These are the activations of a small neural network, seen along a few directions. Each row is one input.
Each table varies a few parts of the input and shows all the possible inputs, shuffled.
Descriptions start from the smaller parts, as in this example, which fits no table here: one of 8 places around a ring, together with either a single point or (one of 2 separate values, together with one of 4 places along a line) or one of 11 places around a ring.
Shared parts are said once, and a part with two or three values counts as separate values.
In the rows, zero is written as 128.

Other details of the inputs shift rows strongly along two fixed directions, in all tables alike. That doesn't count.

Table:
r1: [106 151 157 188 123 152  89  86 106  74 102 224 116  85 157]
r2: [120 115 120 120 123 142 128 106 126 127 147 110 126 129 138]
r3: [109 136 166 194 143 150  79  91 129  77 111 216 129  80 167]
r4: [115 112 120 120 125 145 124 110 128 127 145 110 124 129 135]
r5: [121 123 114 132 140 117 138 123 116 118 128 118 111 142 132]
r6: [122 116 120 118 123 142 126 105 126 125 145 107 127 127 138]
r7: [137 140 120 118 131 134 123 125 115 121 134 125 113 143 127]
r8: [122 124 131 118  94 117 142 134 147 157 113 121 175 107 125]
r9: [119 113 112 122 121 138 125 118 126 122 146 116 117 129 130]
r10: [126 133 145 123 112 122 145 160 143 155 106 130 160 114 106]
r11: [118 115 119 121 124 144 127 106 129 129 146 110 125 129 136]
r12: [126 136 131 115 133 146 121 123 121 127 133 123 114 146 129]
r13: [125 132 129 129 109  90 152 150 136 145  96 127 157 121 120]
r14: [130 125 131 125 143 147 130 130 118 124 136 118 116 134 121]
r15: [140 126 130 128 148 133 117 126 139 125 147 121 121 141 137]
r16: [134 126 123 129 140 139 130 136 116 119 137 123 109 134 115]
r17: [144 132 135 132 112 104 132 165 161 154 114 136 159 123 116]
r18: [105 150 166 182 125 158  89  80 105  78 101 218 124  85 164]
r19: [135 139 123 119 128 135 124 126 116 122 136 127 109 146 126]
r20: [134 143 135 120  96 114 139 157 141 154 103 139 153 128 111]
r21: [129 135 144 124 112 121 149 156 144 156 107 130 161 113 107]
r22: [138 126 129 129 149 135 117 126 142 127 146 121 120 141 136]
r23: [129 126 124 127 141 139 129 138 117 118 138 122 108 132 115]
r24: [142 127 127 127 151 132 115 125 138 124 145 119 125 139 138]
r25: [144 135 136 131 112 100 134 163 160 153 117 137 160 122 118]
r26: [123 112 111 124 120 138 126 116 125 123 145 116 118 130 131]
r27: [139 126 123 132 146 128 114 137 139 121 147 125 113 141 129]
r28: [119 129 136 127 111  99 153 145 137 151  97 125 162 122 127]
r29: [134 140 130 114 132 143 123 118 119 125 133 120 116 144 132]
r30: [139 123 129 129 148 136 115 128 140 126 144 121 120 142 136]
r31: [133 139 127 114 134 142 122 118 117 126 133 121 119 144 133]
r32: [117 122 121 128 143 125 138 117 118 123 127 113 116 141 138]
r33: [133 129 129 122 146 143 131 126 115 122 137 116 120 130 123]
r34: [118 120 116 131 141 117 134 126 115 117 127 117 110 142 130]
r35: [133 131 125 111 131 132 116 119 116 134 137 130 104 137 121]
r36: [146 129 120 131 147 125 115 132 135 119 146 123 118 138 132]
r37: [126 116 109 121 122 134 127 112 122 121 146 113 122 126 134]
r38: [134 136 137 126 107 111 149 163 138 149 109 134 155 113 103]
r39: [142 121 125 125 147 122 108 126 136 133 149 127 109 132 127]
r40: [123 116 128 114  90 106 136 137 147 164 115 132 159 100 114]
r41: [133 122 126 119 143 132 123 127 115 129 141 126 106 125 112]
r42: [131 128 132 123 143 144 132 127 117 123 139 118 117 132 122]
r43: [123 123 116 131 139 115 138 123 113 116 129 117 113 142 133]
r44: [129 136 123 119 129 138 121 130 118 122 134 127 107 146 124]
r45: [136 131 124 126 140 135 131 133 115 116 138 120 111 130 117]
r46: [143 135 143 125 115 107 133 155 164 156 113 130 169 120 123]
r47: [132 136 136 128 108 113 149 163 142 151 108 135 154 113 102]
r48: [122 123 122 126 143 122 136 116 115 120 126 110 119 139 140]
r49: [114 119 122 127 144 125 135 121 117 122 126 112 116 141 137]
r50: [130 135 129 117 132 147 122 122 120 128 132 123 115 147 130]
r51: [120 119 133 121  92 121 142 137 150 159 113 123 170 110 122]
r52: [129 138 129 117 132 145 124 119 122 129 134 123 114 146 130]
r53: [122 120 114 132 140 118 135 125 114 117 126 117 111 143 131]
r54: [ 98 144 162 197 104 104 117 110 121  96  61 225 170  58 153]
r55: [121 123 131 123 110  87 145 144 136 158  98 133 152 114 114]
r56: [126 117 112 121 119 134 127 112 124 120 146 113 119 127 133]
r57: [124 115 112 123 119 135 128 113 124 122 148 116 119 129 133]
r58: [119 119 121 128 143 126 135 119 116 123 125 112 117 142 138]
r59: [137 140 123 118 128 135 123 125 117 120 134 125 110 144 126]
r60: [133 130 132 122 143 143 131 126 117 121 137 115 117 130 123]
r61: [142 135 135 132 113 102 134 163 164 154 116 137 159 122 116]
r62: [122 115 111 124 120 137 128 113 127 124 147 116 117 129 131]
r63: [147 137 136 129 112  99 133 162 161 151 115 134 161 120 117]
r64: [121 123 120 126 145 122 136 116 113 121 126 110 122 139 141]
r65: [136 130 121 126 142 135 131 133 113 117 138 120 114 130 118]
Description of these inputs: one of 5 separate values, together with either a single point or (one of 2 separate values, together with one of 6 places along a line).
The inputs of r37 and r54 match in every part but the choice among 5 separate values. If r62 is changed in the same way as r37 into r54, which row does it become? -> r5
The inputs of r29 and r46 match in every part but the choice among 5 separate values. If r59 is changed in the same way as r29 into r46, which row does it become? -> r63
Change only the choice among 2 separate values in r31. List by row number the other rows that result. -> r7

Table:
r66: [135 141 169 142  63 148  98 141 186 156 118 192 198  58 120]
r67: [118 147 154 154 120 220  73  69  89  75 148 203  89  88 138]
r68: [ 88 134 153 150  75 108 155 137 124 142  57 172 186  76 124]
r69: [152 102  85 119 181 129 116 125 120 103 191  76  66 175 131]
r70: [ 89 101 133 190 152 154  91  54 110  64 138 175 105  90 182]
r71: [137  87  84 111 177 128 122 106 114 113 191  66  70 160 132]
r72: [166 131 112 108 199 141  94 126 136 114 183  85  71 202 146]
r73: [117 154 153 161  87  94 148 165 127 132  62 194 167  84 105]
r74: [126 103 100  74  84  87 175 144 173 200 131  46 185 154 127]
r75: [117 152 156 185 174 161  98  93  79  53 117 197  83 108 150]
r76: [165 165 136  71 120  95 166 205 154 197 105  84 149 190  85]
r77: [109 111  87  81 140 156 143  78  78 113 158  52  81 182 148]
r78: [138 142 166 175 119  92 122 164 173 137  83 186 192  79 131]
r79: [135 120 104  72 101  80 190 187 129 193 111  65 151 146  72]
The inputs of r70 and r68 match in every part but one. If r72 is changed in the same way as r70 into r68, which row does it become? -> r76
What is each input in this table made of? -> one of 2 separate values, together with either a single point or one of 6 places along a line
Change only the choice among 2 separate values in r67. List by row number the other rows that result. -> r66
